A small network was shown many inputs. Here are its activations along a few directions, one row for each input.
Each table varies a few parts of the input and shows all the possible inputs, shuffled.
A made-up example of a description, with smaller parts first: values(3) and (point or line(9) or (line(6) and ring(8))).
Shared parts are said once, and a part with two or three values counts as separate values.

Other details of the inputs vary at random and push rows far along three fixed directions, the same in every table; ignore that.

Table:
row 1: 32  16  21  -22  -22  -31  15  -33  -26  16  -1  -8
row 2: 27  -2  53  -27  -3  -46  43  -40  -24  -15  35  -39
row 3: 24  19  1  9  -7  -29  8  -37  -35  10  -8  -4
row 4: -39  -22  50  -10  18  9  2  6  3  -35  52  -2
row 5: -64  -24  30  -10  29  -1  -6  30  68  4  33  -4
row 6: 30  8  -30  9  0  -15  10  -15  -19  17  -31  -18
row 7: 5  -6  -22  -28  -9  -10  5  16  8  23  -49  -31
row 8: 16  3  -51  11  -4  -3  -3  5  -5  17  -52  -12
row 9: 34  12  -24  20  -20  -49  7  -10  50  5  -24  -12
row 10: -10  -14  29  4  -8  8  -17  -9  -6  -53  57  -6
row 11: -33  -16  0  -12  13  40  -13  41  23  6  5  15
row 12: -8  -3  25  8  4  21  -4  0  4  -23  41  28
row 13: -57  -29  13  -26  32  45  -4  56  31  11  9  2
row 14: 35  5  -33  0  -3  0  22  18  18  14  -37  -10
row 15: -8  -6  61  -14  -21  -3  -22  -32  -31  -44  81  -7
row 16: -26  9  -23  18  -12  40  -47  29  17  16  -25  50
row 17: 4  0  16  -12  8  -37  24  -30  -33  5  -4  -25
row 18: 20  18  -27  44  -9  26  -26  -19  -23  -18  18  40
row 19: 39  6  11  -2  -12  -44  19  -49  -45  -9  14  -41
row 20: -11  5  -51  20  -8  56  -39  48  32  20  -34  48
row 21: 20  -5  -35  -11  9  1  28  31  27  23  -51  -25
row 22: -5  -8  20  9  -8  15  -20  -5  -3  -45  46  4
row 23: -5  1  19  9  -4  16  -8  -3  2  -23  33  25
row 24: 22  16  -6  6  6  -18  20  -27  -28  14  -13  1
row 25: 9  28  -35  52  -27  18  -51  -21  -23  -8  -9  53
row 26: -31  -5  43  -8  -9  8  -26  -13  -16  -22  45  15
row 27: -1  -22  -12  -30  15  -16  36  28  21  8  -36  -51
row 28: 50  11  -18  -1  -21  -17  18  -12  -2  -2  -18  -20
row 29: 2  20  1  20  -46  9  -54  -27  -19  -23  15  36
row 30: 30  18  -15  32  -12  -57  2  -38  13  5  -6  -8
row 31: -24  -24  6  -35  32  -14  45  36  27  18  -36  -38
row 32: -33  -38  40  -70  37  -19  51  30  10  23  -2  -69
row 33: 12  18  -56  51  -9  40  -39  5  -6  -2  -16  49
row 34: 34  19  -39  11  -19  -12  4  6  14  21  -58  1
row 35: -45  -22  11  2  46  37  3  23  0  -7  31  9
row 36: -66  -22  24  -24  34  41  -3  51  28  19  5  19
row 37: 4  23  -15  40  -10  18  -32  -24  -26  -10  10  48
row 38: -7  1  -9  -30  10  3  21  29  19  47  -48  -3
row 39: 23  10  28  -3  9  -30  32  -46  -46  -3  27  -9
Description of these inputs: values(3) and (point or (values(2) and line(6))).
Changing only the values(3) part turns row 33 into row 28. The same change can be made to row 30. Which row results?
Answer: row 9
Which other rows does row 6 become when the line(6) part takes its other values? List them by row number.
Answer: row 8, row 18, row 19, row 33, row 35
A walk changes only the line(6) part. It starts at row 17 and steps to row 25. List the rest of the walk in order.
Answer: row 3, row 37, row 24, row 39
List by row number the other rows that have the values(3) part in common with row 7.
Answer: row 1, row 5, row 11, row 13, row 15, row 16, row 20, row 26, row 29, row 32, row 36, row 38
